Each row below holds a small network's activations on one input, seen along a few directions.
Each table varies a few parts of the input and shows all the possible inputs, shuffled.
A made-up example of a description, with smaller parts first: values(3) and (point or line(9) or (line(4) and ring(5))).
Shared parts are said once, and a part with two or three values counts as separate values.

Other details of the inputs vary at random and push rows far along two fixed directions, the same in every table; ignore that.
To show where, the next rows are all for the same input, with only those details redrawn:
[  3  12  -9   2  -7  -1   4  -6  11 -11  -7  -3]
[ 17   5  29 -15 -10 -41 -31 -79   1  21  17 -42]
[  1 -16  30 -28 -14  -9   1 -10 -14  23  52  -4]

Rows:
r1: [-10  -5 -31  18   9  29  20  43 -15 -16   5  37]
r2: [-21  -2  -5   1   4   0 -29  -5  -3 -21 -18   8]
r3: [  2   9  -6  17  13  -2   1   4  -5   3 -15 -13]
r4: [ 13   2  -3   6   9   5  -8  10   9  -7 -13 -22]
r5: [  5   6  -3  11  11   5  -5   7  11  -3 -11 -19]
r6: [  0  15 -12   7  -5  -6  10  -9  -5  -5 -11   2]
r7: [  8   1  -3   2   7   2   0   0  21   8 -21   0]
r8: [ -8   1 -20  18   0  38  13  47  -7 -17   4  36]
r9: [-24   3   0  -9  -5 -10  -6  -5   2 -22 -23   3]
r10: [  6   8 -12  12   3  11 -17  -6   6 -11  -2   2]
r11: [-18  -8   7  -9  10  -9 -10   1  13  -3 -36   8]
r12: [  3  11 -15  17   6   5 -11  -9 -10  -5  -6   7]
r13: [  4 -34  24 -27  -7  21  -4  32 -26  17  69  20]
r14: [  6   2   0   9   4   1   4  -3  13  11 -24   4]
r15: [ -2 -26  27 -10  11 -15   2  -5 -30  34  45 -15]
r16: [ 11   8  -8  -2 -10  -1   2  -2   9 -15 -10  -6]
r17: [  5   4  -6   8   9  -5   6  -3   6  14 -25   6]
r18: [  6 -40  33 -37  -3  12  12  37 -11  36  49  17]
r19: [ -9 -11 -22   9  12  19  36  47   1   3 -14  35]
r20: [-22  -3   6   1  13  -8 -16   9   3 -14 -26 -11]
r21: [  3  12  -9   2  -7  -1   4  -6  11 -11  -7  -3]
r22: [ 15   7  32  -8 -13 -40 -27 -82  -7  23  14 -38]
r23: [ -2   8 -17   9   0  -9  15 -13  -6  -8  -9   2]
r24: [ -8 -30  36 -16   0  14  14  39 -29  32  59   5]
Describe the family of inputs behind these rows.
Answer: values(4) and (point or line(5))
Start at r19 and move only the line(5) part, one step at a time. The first step leads to r17. Which rows follow, in order?
Answer: r14, r7, r18
Change only the values(4) part in r12. List by row number the other rows that result.
Answer: r3, r6, r17
List by row number the other rows that have the values(4) part in common with r21.
Answer: r6, r9, r16, r22, r23
List by row number the other rows that have the values(4) part in common with r1.
Answer: r2, r8, r10, r12, r13

Rows:
r25: [  2   3 -15  16  12   4   1   2   8  -2 -26   3]
r26: [ -9 -10   4  -7   3   1  -7   6  -3  -2   5  10]
r27: [  0  17 -20   9  -5   3   4  -3   6 -25 -12   0]
r28: [-13 -15   9  -9   1   1  -4   6  -9   5  13  12]
r29: [  3  -8  16 -19 -10   3  10  11   9   9  12   3]
r30: [ -1 -10  14  -4   6   4   3  18  -4  10   8  -7]
r31: [  1   6 -11  12  12   0   4   9   7  -7 -27  -7]
r32: [ -5  -4   7 -11 -11  -3   5  -8 -13   2  29   1]
r33: [ 13   4  29 -16 -11 -39 -36 -79  -7  17  28 -44]
r34: [-11   7 -13  11   6   1  -6  -1   6 -13 -26  10]
r35: [  5  -5   2   2   1   5   7   4 -11  14  15  11]
r36: [ -3 -12   8  -2   9   3   4   8  -9  20  12   9]
r37: [ -8   0   3  -7 -10   1   9   1 -14   0  25   8]
r38: [ 9 -1  6 -1 -7  7 10  9 -5  6 28 -4]
r39: [ 22  10  11   9  13 -40 -41 -81  11  16 -25 -44]
r40: [  1  14 -20  10  -3   7  -9  -2  10 -22 -23   4]
r41: [-18  -9  11  -8   1  -4   2  10 -12   3   6   6]
r42: [  1  11 -18   8  -2   5  -5  -2   6 -21 -18   8]
r43: [ -1  13 -21  13  -2   5  -4  -6   6 -21 -24   8]
r44: [ -7  -6   6  -8  -6   3   0   1 -14   4  19  16]
r45: [ 10  11 -22  20   4   7   4  -1   7  -8 -23   4]
r46: [  4   2  -1   4  -4   1  16   3 -10   9  20   3]
r47: [ 14  13  19  -6 -11 -31 -34 -72   2   4  10 -42]
r48: [ -3  13 -16  20  13  -1   7   5   7  -7 -38  -4]
r49: [ 12  19 -24  19   1   3  11  -1   9 -15 -16  -5]
r50: [  5   5 -14  14  12   7  -4   6  12  -4 -24  -1]
r51: [  5  10 -11  -1  -3  -2  11   2  22 -10 -28   3]
r52: [ -9 -13  14 -11  -1   6 -10  11  -3   2  15   7]
r53: [ -2 -10  10  -5   7   1   4  17  -6  11   8  -6]
r54: [ -9  10  -9   9   3   2  -8   8  12 -23 -31  -7]
r55: [10 -7  1 -1  1  6  4  7 -8 10 16  7]
r56: [ 8  0  0 -1 -5  5 11  9 -5  6 24 -4]
r57: [-13 -11  10 -11   2  -3  -1  12  -9  -2   8   2]
r58: [10 -7  8 -2 -2 11  0 10 -5 11 21  3]
r59: [  1  -9  12 -21  -9   0  11  10   8  11  12   4]
r60: [-16 -14  12 -11   0  -4   1  10 -12   3  10   4]
r61: [ -1 -11  11 -18  -9  -3  16   6   4  13  10   9]
r62: [  2  14 -16  11  -4  10  -9   1  11 -24 -21   4]
r63: [-14 -10  11 -12   0  -1  -4  14  -7  -1   8  -1]
r64: [  3 -13  12  -4   6   8  -3  13  -2  14  15   2]
r65: [ -2   5 -11  15  11   0   7   7   5  -5 -29  -6]
r66: [ -7   6 -13   7   5   4 -11   4  12 -17 -24   4]
r67: [ 6 -1 -2  3 -5  2 15  3 -8  7 21  0]
r68: [10 -4 -1  1  0  8  1  8 -3  8 12  3]
r69: [ -3  -5   9 -15  -8  -4  17   6   3  13   5  11]
Describe the family of inputs behind these rows.
Answer: line(5) and (point or (values(2) and line(4)))
Changing only the line(5) part turns r68 into r55. The same change can be made to r53. Which row results?
Answer: r31
Changing only the line(5) part turns r29 into r51. The same change can be made to r38. Which row results?
Answer: r49
Change only the line(4) part in r48. List by row number the other rows that result.
Answer: r35, r36, r46
Change only the line(5) part in r57. List by row number the other rows that result.
Answer: r41, r54, r60, r63

Rows:
r70: [ 13  29 -15  21 -11  -6  15 -25  11  -9 -28  -8]
r71: [ -2 -24  42 -32 -24  -6 -16 -23 -34  26  73   7]
r72: [-41 -19 -10 -17   5  17  37  80 -12 -31   1  30]
r73: [  8  -5  -2  12  22 -20 -20 -40   0  21 -19  -8]
r74: [ 19  29 -14  12 -13  -2  12 -18  31 -13 -22 -19]
r75: [-15 -16  -9   3  10  41  25  89   1 -17  11  17]
r76: [ 11  22  -4  15   4  -6   0  -8  23   4 -43 -16]
r77: [-25  -1 -28  15   2  34  38  67 -23 -20  23  35]
r78: [ -7  28 -35  37   7  21 -14  10  24 -42 -77  14]
r79: [ 29   8 -12  -1   1 -18 -11 -41   5   3  -3 -16]
r80: [-30 -41  56 -60 -15 -26 -18 -14 -24  20  54   8]
r81: [  4 -24  44 -41 -25  -2 -18 -18 -14  21  79  -3]
r82: [ 17  33 -16  13 -11  -5  12 -19  19  -9 -26 -14]
r83: [  2 -20  41 -41 -23  -6 -18 -18 -27  26  75   1]
r84: [  3  13  -3   8   2   7 -30 -13  29 -19 -35 -11]
r85: [ 23  -8   3   0  14 -14 -23 -28  21  12 -16 -23]
r86: [-14  -4 -23  11  -4  36  38  71 -22 -25  20  30]
r87: [ -8  -4 -22   2  -5  40  36  76  -2 -29  26  19]
r88: [-19 -33  52 -28  -2  -6 -26 -15 -33  43  60  11]
r89: [ 30   4 -10  -2  -1 -15 -11 -40  17  -2   1 -21]
r90: [-10   0 -25   3  -4  37  36  76 -15 -25  23  24]
r91: [ 22  -3   1   1  16 -18 -23 -29   9  16 -19 -19]
r92: [-17 -11 -11   4  12  38  25  89 -12 -12   7  22]
r93: [ 25   4 -11   7   0 -19  -9 -47  -2   3  -5 -10]
r94: [  2  32 -19  24  -5  -8  15 -29  10  -4 -26  -3]
r95: [ -4  21  -7  26  10  -7   3 -18  14   9 -43  -5]
r96: [ 14   7 -15  10   6 -21  -9 -51  -3   8  -2  -5]
r97: [-12 -21  38 -28 -18  -9 -16 -27 -35  31  76  13]
r98: [ -4 -13  -1 -20   7 -37 -11 -37   9  -1 -28 -11]
r99: [ 18  -7   2   8  16 -18 -20 -35   1  16 -22 -13]
r100: [  0  16 -18  34  17  -2 -13  -4   4 -21 -49 -20]
r101: [  6  19  -3  23   4  -6   3 -14  15   4 -45 -10]
r102: [-32 -13 -15  15  17  36  28  80 -20  -7   8  34]
r103: [ -5 -31  56 -40  -7  -3 -28  -6 -24  38  60   0]
r104: [ 12  18  -1  14   2  -3   0  -7  35   0 -39 -21]
r105: [-16  13  -6  -7  -5 -23  12 -16  23 -13 -52  -9]
Changing only one part turns r83 into r82. The same change can be made to r71. Which row results?
Answer: r70
Describe the family of inputs behind these rows.
Answer: values(4) and (point or (values(2) and line(4)))
Change only the values(2) part in r92. List by row number the other rows that result.
Answer: r90
List by row number the other rows that have the values(4) part in common with r73.
Answer: r79, r85, r89, r91, r93, r96, r98, r99
Change only the values(4) part in r98. List by row number the other rows that result.
Answer: r72, r80, r105
Change only the values(4) part in r97. List by row number the other rows that result.
Answer: r77, r94, r96
